A small network was shown many inputs. Here are its activations along a few directions, one row for each input.
In each table, some parts of the input vary, and every possible input appears once, in random order.
Descriptions start from the smaller parts, as in this example, which fits no table here: one of 3 separate values, together with either a single point or one of 9 places along a line or (one of 5 places around a ring, together with one of 6 places along a line).
Shared parts are said once, and a part with two or three values counts as separate values.

Other details of the inputs vary at random and push rows far along two fixed directions, the same in every table; ignore that.

A family of inputs:
x1: 48 -35 24 37 45 -31 66 -77 25 15 29
x2: -62 57 -25 -64 -33 54 -62 60 -56 -25 -31
x3: -34 38 -3 23 -108 -33 77 7 -4 -3 -80
x4: 20 -36 7 -40 94 52 -71 46 6 -3 78
x5: -37 38 -2 16 -103 -33 79 6 -4 5 -86
x6: 56 -21 3 65 35 -22 47 -81 51 25 26
x7: 29 -47 2 -38 69 48 -89 43 12 -4 84
x8: -52 37 2 25 -95 -35 74 -1 -6 0 -87
x9: 30 -23 -8 -48 106 46 -77 -16 -28 -3 83
x10: 39 -66 33 51 10 -37 46 -22 62 15 21
x11: 50 -24 24 43 46 -58 54 -63 37 6 27
x12: 30 -46 1 -40 74 47 -85 46 10 -3 81
x13: -59 44 -34 -50 -48 40 -78 67 -58 -28 -25
x14: 13 -44 9 -37 100 49 -80 39 4 -8 64
x15: 38 -54 44 40 32 -26 63 -25 59 21 9
x16: 30 -44 2 -34 76 48 -82 49 8 -8 82
x17: -54 47 -29 -51 -57 45 -80 64 -55 -24 -20
x18: -58 79 -43 -52 -15 12 -82 20 -83 -37 -25
x19: 21 -47 1 -37 94 41 -80 50 1 -2 67
x20: -46 42 5 21 -98 -31 76 0 -5 6 -85
x21: 29 -47 4 -35 76 45 -89 47 6 -1 77
x22: 47 -39 26 37 44 -35 60 -80 23 22 23
x23: -55 52 -30 -59 -37 44 -66 72 -62 -17 -32
x24: -44 44 7 21 -95 -24 83 -1 -3 -7 -86
x25: 41 -43 23 41 47 -39 58 -81 23 17 21
x26: -27 72 -29 46 -95 -27 52 -62 -15 10 -81
x27: -32 69 -11 19 -84 -61 64 -45 -25 -10 -76
x28: 49 -28 2 68 37 -29 37 -84 49 27 19
x29: 38 -53 37 35 28 -28 67 -22 62 26 19
x30: -52 50 -35 -63 -46 44 -67 69 -57 -21 -25
x31: -59 45 -35 -54 -40 38 -73 68 -61 -25 -30
x32: -33 68 -8 24 -82 -62 60 -44 -28 -9 -79
x33: 46 -55 33 40 27 -31 70 -12 58 21 17
x34: 46 -59 34 48 6 -30 56 -19 65 14 28
x35: 56 -23 2 60 32 -24 43 -84 53 30 24
x36: -53 49 -32 -58 -44 43 -71 69 -61 -20 -28
Description of these inputs: one of 4 places along a line, together with either one of 3 separate values or one of 6 places along a line.
Changing only the place on the line of 4 turns x34 into x7. The same change can be made to x1. Which row results?
Answer: x9
Which other rows agree with x20 in the place on the line of 4? List them by row number.
Answer: x15, x17, x21, x22, x23, x26, x32, x36
Start at x4 and move only the place on the line of 4, one step at a time. The first step leads to x29. Which rows follow, in order?
Answer: x20, x8
Which other rows does x6 become when the choice among 3 separate values takes its other values? List them by row number.
Answer: x1, x11
Which other rows does x13 become when the place on the line of 6 takes its other values? List them by row number.
Answer: x8, x10, x14, x19, x31

A family of inputs:
x37: 30 -31 12 39 -12 -10 29 -42 41 22 8
x38: 29 -30 16 31 3 -45 39 2 42 17 4
x39: 10 -47 31 28 16 -2 61 8 45 18 -17
x40: 20 -31 7 -32 100 36 -93 61 18 -7 78
x41: 35 0 12 37 34 -45 31 -72 5 9 -4
x42: 17 -36 30 21 16 -3 69 15 49 16 -10
x43: 23 -26 25 26 4 -42 37 -6 50 11 4
x44: -62 55 -22 7 -112 -31 21 26 -34 -6 -93
x45: 15 -7 5 37 35 -26 41 -82 9 15 3
x46: 20 -5 7 35 35 -33 38 -81 9 9 1
x47: -63 62 -42 -60 -9 56 -100 101 -45 -29 -25
x48: 20 -52 30 18 2 -18 57 -4 25 23 -2
x49: 12 -37 19 48 17 -27 35 8 58 13 -19
x50: 36 -35 3 44 -12 -12 31 -35 33 28 9
x51: 31 -16 14 44 -5 -6 41 -24 49 19 13
x52: 28 -39 -16 -17 91 78 -98 34 18 7 69
x53: 26 -40 34 4 2 -25 65 -8 29 6 9
x54: 42 11 11 30 34 -47 39 -65 9 8 4
x55: -63 98 -43 -2 -83 -14 42 -45 -60 -8 -83
x56: 35 10 9 32 34 -40 42 -68 12 7 5
x57: 37 -20 11 32 -12 -12 37 -35 45 21 15
x58: 16 -37 26 34 4 -41 29 -12 46 13 -4
x59: 20 -41 21 31 3 -48 31 -16 37 3 0
x60: -58 104 -34 -3 -83 -24 38 -43 -59 -17 -84
x61: -58 61 -45 -52 -30 81 -112 56 -63 -21 -7
x62: -57 67 -19 -8 -112 -38 29 22 -30 -23 -82
x63: -39 63 -51 -67 -42 60 -105 51 -80 -38 14
x64: 19 -51 35 11 2 -23 57 -15 25 7 2
x65: 15 -33 40 18 10 -12 67 6 41 14 3
x66: 18 -56 18 -57 92 58 -79 44 -3 1 74
x67: 24 -52 3 -34 89 19 -102 43 -8 -21 85
x68: -49 69 -56 -55 -24 88 -101 72 -50 -20 -13
x69: -70 87 -42 5 -83 -13 34 -51 -64 -6 -90
x70: -75 52 3 -7 -104 2 47 31 -35 -9 -93
x71: -59 51 -21 -95 -22 68 -82 82 -70 -26 -8
x72: -57 96 -29 8 -84 -28 26 -44 -64 -17 -94
x73: 13 -42 8 -25 100 38 -102 54 14 -6 71
x74: 28 -32 22 29 -1 -56 40 -6 32 -6 16
x75: 43 -24 2 37 -12 -14 40 -28 37 27 16
x76: 29 -51 15 -61 87 42 -67 50 -17 -18 93
x77: -41 65 -53 -73 -38 66 -106 48 -71 -31 6
x78: 35 -36 9 41 -16 -24 32 -43 23 5 21
x79: 36 -42 -13 -34 76 56 -103 10 -3 -4 89
x80: -56 55 -10 -21 -111 -7 55 34 -42 -3 -83
x81: 22 5 4 30 35 -28 49 -75 13 14 10
x82: 23 -62 16 -54 87 44 -76 43 -20 -17 86
Changing only one part turns x70 into x65. The same change can be made to x46. Which row results?
Answer: x60
Changing only one part turns x72 into x56. The same change can be made to x73. Which row results?
Answer: x40
What is each input in this table made of?
Answer: one of 2 separate values, together with either one of 5 places along a line or (one of 3 separate values, together with one of 6 places along a line)
Which other rows does x44 become when the choice among 2 separate values takes its other values? List them by row number.
Answer: x38
Which other rows does x49 become when the choice among 2 separate values takes its other values? List them by row number.
Answer: x47
Start at x39 and move only the place on the line of 6, one step at a time. The first step leads to x70. Which rows follow, in order?
Answer: x66, x48, x64, x82
